A small network was shown many inputs. Here are its activations along a few directions, one row for each input.
In each table, some parts of the input vary, and every possible input appears once, in random order.
A made-up example of a description, with smaller parts first: one of 4 places along a line, together with either a single point or (one of 2 separate values, together with one of 5 places around a ring) or one of 11 places along a line.
Shared parts are said once, and a part with two or three values counts as separate values.

Other details of the inputs vary at random and push rows far along three fixed directions, the same in every table; ignore that.

A family of inputs:
r1: [ 42, -19, -24, -32, -30,  -2, -22, -13,  31, -24, -14,  28]
r2: [-86,   3,  10,   2, -51, -72, -28,  53, -11,  75,  23,  12]
r3: [-29,  -7,  13,  10, -17, -24,   0,  17,  -6,  33,  10,  -3]
r4: [ 40,  90, -67, -76,  46,  24, -23,  39, -45,  17,  -2,  27]
r5: [ 66, -25,  -6,  17,  12,  18,  15, -33,  14, -60, -35,  -5]
r6: [-14,  83, -45, -75,  14,  10, -13,   8, -48,  59,  -6,   7]
r7: [-45,  -3,  21,  44,   6,  -2,  17,  10,  -6,   8,  21, -17]
r8: [-71,  13,  14,   8, -14, -16,   4,  -7,   8,  25,  14, -13]
r9: [ 10, -39,  13,  36, -19,  -2,  14, -23,  26, -33,  -9,  -9]
r10: [ -3,  19,  -4,   8,   3, -12,  -9,  13,  -5,  -3, -14,   3]
r11: [-29,  -9,  51,  37,  23,  -5,   1,  16,   0,  -8,  27,  -9]
r12: [-101,    3,   25,    6,  -32,  -44,  -23,   54,    3,   52,   48,   11]
r13: [ 22, -43, -21,  -1, -68, -36, -21, -20,  44, -25, -32,  22]
r14: [ 46, -55,  -4,   0, -34,   2,   4, -40,  28, -21, -26,   5]
r15: [  1, -16,  63,  59,  51,  16,  40,  -5, -17, -13,  12, -36]
r16: [ 36, -17,   9,   9,  39,  55,  26, -21,   9, -38,  10, -12]
r17: [ 36,  -7, -39, -75, -48,   1, -34, -42,  45, -13, -28,  30]
r18: [ 27,  41,  18,  19, 105,  52,  29,  15, -44, -23,  25, -24]
r19: [ 25, -53,  -6, -12, -65, -45, -25, -13,  32,  -8, -36,  23]
r20: [-16, -23,  40,  68,  43,  40,  51, -17,  -9, -31,  23, -43]
r21: [ 42,  62, -60, -52,  35,  42,  -2,   9, -47,  30, -14,   2]
Description of these inputs: one of 3 separate values, together with either a single point or one of 6 places along a line.
- The inputs of r15 and r11 match in every part but the choice among 3 separate values. If r21 is changed in the same way as r15 into r11, which row does it become? => r16
- List by row number the other rows that have the choice among 3 separate values in common with r13. => r5, r7, r8, r9, r10, r20
- Change only the choice among 3 separate values in r13. List by row number the other rows that result. => r2, r4

A family of inputs:
r22: [-32, -62,   3,  17, -86, -74, -48,  42,  60, -22,  12,  40]
r23: [ 26,  34,  -7, -37,  75,  80,  12,  -4, -31,  16,  30,  -6]
r24: [ 28,  61, -57, -76, -16, -16, -48,  -6,  19, -18, -21,  44]
r25: [ 15, -50, -10,   0, -61, -28, -24, -59,  57, -57, -49,  10]
r26: [-98,  68, -17,   9,  32,  27,  15,  42, -51,  50,  46, -25]
r27: [ 64,  14, -25,  31,  27,  13,  19,   6, -35, -13, -35,  -6]
r28: [-112,  -53,   77,   74,  -20,  -14,   31,   -4,   51,   -7,   78,  -18]
r29: [ 27,   8,   5,  55,  62,  27,  29,  22, -27, -45,   1, -23]
r30: [-75,   7,  29,   6,  19,   0,  29,  20, -40,  70,  47, -31]
r31: [ 25,   7, -25,   9,   7,  47,  36, -40, -16,   7, -20, -29]
r32: [ 61,  20, -39, -64, -15,  -8, -55,  33,  -7,  10, -17,  51]
r33: [ 33, -41,  41,   5,   8,   3,  31, -42,  11, -21, -22, -19]
r34: [ 25, -49,  56,  -3,   1,  11,  -6, -40,  43, -35, -14,   6]
r35: [-63,  64, -41, -41, -64, -71, -48,  33, -17,  82, -28,  14]
r36: [ 76, -26,  12,  14,  30,   3,  28,  -2, -17, -16,  -9,  -8]
- What is each input in this table made of? => one of 3 separate values, together with one of 5 places around a ring
- The inputs of r32 and r22 match in every part but the place on the ring of 5. If r23 is changed in the same way as r32 into r22, which row does it become? => r28
- Change only the choice among 3 separate values in r35. List by row number the other rows that result. => r27, r31
